A small network was trained on invented records. Each row is its activation on one of them, seen along a few directions.
Each row is followed by the record's values for the fields RUVE, NOZUN, VITE, DEPI.
Not every record has every field; a missing one is written missing.
The largest differences between rows may come from other fields.
In the rows, zero is written as 128.
[124 132 144 122 151 131 123 115 124 120 122 117 129 114 127 133 134] => (RUVE tole; NOZUN missing; VITE zome; DEPI vuzo)
[108 129 135 166  99 128 178 119 158 131  78 130 119 158 123  94 163] => (RUVE gik; NOZUN missing; VITE puzu; DEPI susi)
[112 146 153 190  84 135 201 126 151 129  69 118 147 162 152  92 155] => (RUVE gik; NOZUN missing; VITE zome; DEPI susi)
[115 140 137 164  96 121 185 112 139 114  63 134 135 175 152 102 143] => (RUVE gik; NOZUN keru; VITE zome; DEPI susi)
[122 128 138 153 113 124 154 119 131 120  91 139 117 158 131 109 131] => (RUVE tole; NOZUN keru; VITE zome; DEPI susi)
[168 115  92  79 155 105  46 171 104 133 171 129 158 135 137 165  78] => (RUVE gik; NOZUN fel; VITE pek; DEPI susi)
[145 139 137 150 127 109 125 132 136 128 110 135 132 142 135 119 149] => (RUVE gik; NOZUN missing; VITE zome; DEPI susi)
[126 119 126  99 149 135 103 130 112 111 155 123 128 114 118 144 113] => (RUVE tole; NOZUN keru; VITE pek; DEPI vuzo)
[175 126  93  40 172 121  20 160  96 144 236 129 149  54 137 176  64] => (RUVE tole; NOZUN fel; VITE zome; DEPI vuzo)
[128 129 126 157 113 117 148 120 142 142  97 142 124 138 123 103 132] => (RUVE tole; NOZUN keru; VITE puzu; DEPI susi)
[142 142 138 150 129 107 122 133 138 127 112 136 132 140 136 122 145] => (RUVE gik; NOZUN missing; VITE zome; DEPI susi)
[143 151 142  98 150 142 108 123  83 168 191 115 100 115 123 134 124] => (RUVE tole; NOZUN fel; VITE puzu; DEPI vuzo)
[165 128  91  56 168 128   9 169 101 144 230 123 137  49 110 198  74] => (RUVE tole; NOZUN fel; VITE zome; DEPI vuzo)
[120 124 127 143 118 122 140 138 127 121 121 138 116 146 116 117 122] => (RUVE tole; NOZUN keru; VITE pek; DEPI susi)
[111 125 143 131 134 150 156 100 142 117  98 112 119 137 123 119 155] => (RUVE gik; NOZUN missing; VITE zome; DEPI vuzo)
[122 129 138 152 113 123 153 120 130 120  92 139 117 157 131 111 130] => (RUVE tole; NOZUN keru; VITE zome; DEPI susi)
[123 128 138 149 117 123 149 118 129 122  97 138 118 152 129 111 129] => (RUVE tole; NOZUN keru; VITE zome; DEPI susi)
[126 130 151 166 122 123 171 126 152 138  74 133 125 163 135 113 144] => (RUVE tole; NOZUN missing; VITE zome; DEPI susi)
[134 140 135 142 120 118 149 103 123 162 117 127 108 175 138 134 141] => (RUVE tole; NOZUN fel; VITE zome; DEPI susi)
[120 138 151 169 106 117 176 113 148 105  72 138 113 167 149 104 147] => (RUVE tole; NOZUN missing; VITE zome; DEPI susi)
[167 112  81  89 139  98  41 152 122 147 166 141 137 105 122 147  86] => (RUVE tole; NOZUN fel; VITE puzu; DEPI susi)
[122 134 139 163 114 115 161 129 149 130  94 136 118 143 125 103 144] => (RUVE tole; NOZUN missing; VITE puzu; DEPI susi)
[122 128 141 158 113 118 162 139 144 111 102 136 109 159 130 115 141] => (RUVE tole; NOZUN missing; VITE pek; DEPI susi)
[110 145 144 180  92 125 192 119 141 108  77 120 139 160 147  94 153] => (RUVE gik; NOZUN missing; VITE zome; DEPI susi)
[135 130 134 140  97 140 154 131 142 143  81 137 111 154 132 155 143] => (RUVE tole; NOZUN fel; VITE zome; DEPI susi)
[126 129 146 120 151 132 115 117 122 122 131 121 127 111 126 136 136] => (RUVE tole; NOZUN missing; VITE zome; DEPI vuzo)
[123 132 146 152 109 123 160 113 136 119  83 141 118 162 143 111 132] => (RUVE tole; NOZUN keru; VITE zome; DEPI susi)
[110 135 129 165 104 118 166 133 135 108 107 127 128 151 124 105 148] => (RUVE gik; NOZUN missing; VITE pek; DEPI susi)
[152 149 140 128 120  99 129 125 117 140 136 129 110 141 168 105 127] => (RUVE tole; NOZUN fel; VITE zome; DEPI susi)
[127 119 126  99 150 136 101 131 112 111 158 124 128 114 119 144 112] => (RUVE tole; NOZUN keru; VITE pek; DEPI vuzo)
[109 133 137 171  84 135 174 131 133 133  91 122 150 150 141  92 140] => (RUVE gik; NOZUN keru; VITE puzu; DEPI susi)
[152 109  78  71 137 109  53 154 115 142 190 147 137  97 116 159  79] => (RUVE tole; NOZUN fel; VITE puzu; DEPI susi)
[130 130 141 152 111 126 137 115 132 134 107 142 116 144 129 115 131] => (RUVE tole; NOZUN keru; VITE zome; DEPI susi)
[134 127 107  90 128 141  98 152 126 149 162  99 148  96 104 187 126] => (RUVE gik; NOZUN fel; VITE zome; DEPI vuzo)
[124 133 143 121 152 132 124 115 125 121 123 120 130 113 128 133 135] => (RUVE tole; NOZUN missing; VITE zome; DEPI vuzo)
[126 130 142 166 122 120 166 132 156 151  80 137 126 149 125 107 145] => (RUVE tole; NOZUN missing; VITE puzu; DEPI susi)
[121 129 143 158 113 119 162 138 145 111 103 135 111 159 129 113 138] => (RUVE tole; NOZUN missing; VITE pek; DEPI susi)
[120 136 138 171  96 124 154 126 145 138  93 133 128 144 127  96 160] => (RUVE gik; NOZUN missing; VITE puzu; DEPI susi)
[141 104 100 119 120 130 119 123 118 163 111 154 143 142 131 119 103] => (RUVE tole; NOZUN fel; VITE puzu; DEPI susi)
[123 132 137 163 114 115 160 129 149 130  93 136 117 142 126 104 146] => (RUVE tole; NOZUN missing; VITE puzu; DEPI susi)
[ 99 103 116 121 114 162 171 106 130 117 123 115 124 128 121 126 150] => (RUVE gik; NOZUN fel; VITE pek; DEPI vuzo)
[119 135 138 122 129 145 126 120 115 126 127 113 157 116 136 125 126] => (RUVE gik; NOZUN keru; VITE zome; DEPI vuzo)
[116 111 123  95 124 150 126 107  96 119 132 123 123 132 134 130 108] => (RUVE tole; NOZUN fel; VITE pek; DEPI vuzo)
[163 119 100  59 170 145  60 144  88 171 195 128 140  99 107 176  78] => (RUVE tole; NOZUN fel; VITE puzu; DEPI vuzo)
[110 120 136 116 136 144 138 127 135 105 130 113 125 129 120 134 144] => (RUVE gik; NOZUN missing; VITE pek; DEPI vuzo)
[120 126 139 153  97 136 144 134 125 114 114 136 122 163 134 116 136] => (RUVE gik; NOZUN keru; VITE pek; DEPI susi)
[126 136 134 166 117 114 160 124 152 138  89 137 120 139 124 102 146] => (RUVE tole; NOZUN missing; VITE puzu; DEPI susi)
[119 140 137 173 103 120 170 124 151 138  84 133 135 146 128  97 154] => (RUVE gik; NOZUN missing; VITE puzu; DEPI susi)
[172 128 100  47 171 120  27 150  97 147 236 127 148  61 136 172  67] => (RUVE tole; NOZUN fel; VITE zome; DEPI vuzo)
[120 134 147 164 115 120 165 125 142 115  85 133 114 160 133 110 144] => (RUVE tole; NOZUN missing; VITE zome; DEPI susi)
[124 126 144 110 146 132 122 132 126  99 141 120 122 126 135 145 127] => (RUVE tole; NOZUN missing; VITE pek; DEPI vuzo)
[124 134 156 163 110 121 162 121 145 115  83 137 113 163 142 111 147] => (RUVE tole; NOZUN missing; VITE zome; DEPI susi)
[107 117 134 122 148 149 146 126 143 134 119 108 125 132 104 130 143] => (RUVE gik; NOZUN missing; VITE puzu; DEPI vuzo)
[125 132 143 121 151 132 122 116 124 120 123 119 130 113 129 133 135] => (RUVE tole; NOZUN missing; VITE zome; DEPI vuzo)
[120 134 155 170 119 118 189 123 154 125  54 130 123 183 148 115 144] => (RUVE tole; NOZUN missing; VITE zome; DEPI susi)

Which values does each new row have?
[127 130 126 156 112 118 148 119 142 142  97 142 124 138 124 103 132] => (RUVE tole; NOZUN keru; VITE puzu; DEPI susi)
[119 138 139 167 113 114 171 114 143 105  82 133 113 156 136 102 144] => (RUVE tole; NOZUN missing; VITE zome; DEPI susi)
[166 124  85  86 133 102  45 143 111 148 179 145 132 100 128 143  80] => (RUVE tole; NOZUN fel; VITE puzu; DEPI susi)
[117 129 141 127 132 147 128 104 135 129 118 116 129 119 125 124 156] => (RUVE gik; NOZUN missing; VITE zome; DEPI vuzo)
[112 126 140 135 146 145 166 103 155 139  87 106 137 142 119 128 150] => (RUVE gik; NOZUN missing; VITE zome; DEPI vuzo)
[147 132 132 137 120 116  96 131 120 133 133 143 131 138 131 123 135] => (RUVE gik; NOZUN keru; VITE zome; DEPI susi)
[123 132 137 163 115 114 160 128 149 131  93 135 116 143 126 104 146] => (RUVE tole; NOZUN missing; VITE puzu; DEPI susi)
[124 135 157 161 111 121 162 121 144 116  84 140 111 160 142 112 147] => (RUVE tole; NOZUN missing; VITE zome; DEPI susi)
[115 139 128 173 102 114 183 121 152 126  78 129 139 153 135  95 158] => (RUVE gik; NOZUN missing; VITE puzu; DEPI susi)
[120 133 148 163 115 119 164 123 142 116  85 133 114 159 133 109 143] => (RUVE tole; NOZUN missing; VITE zome; DEPI susi)
[118 138 148 167  85 133 179 122 135 120  73 130 138 168 155 101 140] => (RUVE gik; NOZUN keru; VITE zome; DEPI susi)
[130 134 138 122 152 130 121 113 131 130 125 121 134 104 128 133 136] => (RUVE tole; NOZUN missing; VITE zome; DEPI vuzo)
[144 130 120 140 118 113  95 133 124 143 131 142 130 126 121 113 137] => (RUVE gik; NOZUN keru; VITE puzu; DEPI susi)
[123 118 124  91 112 163 105 113  82 127 156 128 132 130 135 132 106] => (RUVE gik; NOZUN fel; VITE pek; DEPI vuzo)
[137 136 136 158 109 113 124 137 138 139 114 134 131 131 121 108 149] => (RUVE gik; NOZUN missing; VITE puzu; DEPI susi)
[143 136 140 138 130 114 108 153 128 112 140 137 122 148 135 130 140] => (RUVE gik; NOZUN missing; VITE pek; DEPI susi)
[112 136 126 174  97 123 184 105 161 125  74 132 124 151 126  87 163] => (RUVE gik; NOZUN missing; VITE puzu; DEPI susi)
[126 136 135 168 116 115 161 123 152 138  87 137 119 140 125 102 148] => (RUVE tole; NOZUN missing; VITE puzu; DEPI susi)
[159 110  79  46 165 115  35 129 103 130 211 135 146  75 121 186  83] => (RUVE tole; NOZUN fel; VITE zome; DEPI vuzo)
[125 136 136 171 112 113 163 125 153 136  84 138 119 143 126 101 147] => (RUVE tole; NOZUN missing; VITE puzu; DEPI susi)
[122 131 147 159 115 123 165 134 143 108  97 135 111 164 136 117 140] => (RUVE tole; NOZUN missing; VITE pek; DEPI susi)
[125 136 143 125 135 138 116 115 123 132 134 116 142 108 124 130 144] => (RUVE gik; NOZUN missing; VITE zome; DEPI vuzo)
[121 126 141 153 117 122 137 143 132 118 125 132 105 144 115 117 136] => (RUVE tole; NOZUN missing; VITE pek; DEPI susi)
[105 127 145 170  97 140 198 117 162 105  70 129 102 190 131 104 164] => (RUVE gik; NOZUN missing; VITE pek; DEPI susi)
[ 99  97 128 129 108 180 180  99 136 109 102 119 109 142 125 118 144] => (RUVE gik; NOZUN fel; VITE pek; DEPI vuzo)
[109 121 153 158 110 136 184 124 155 129  69 128 122 175 127 108 155] => (RUVE gik; NOZUN missing; VITE zome; DEPI susi)
[120 133 148 165 115 119 165 124 143 115  83 132 115 159 133 106 143] => (RUVE tole; NOZUN missing; VITE zome; DEPI susi)
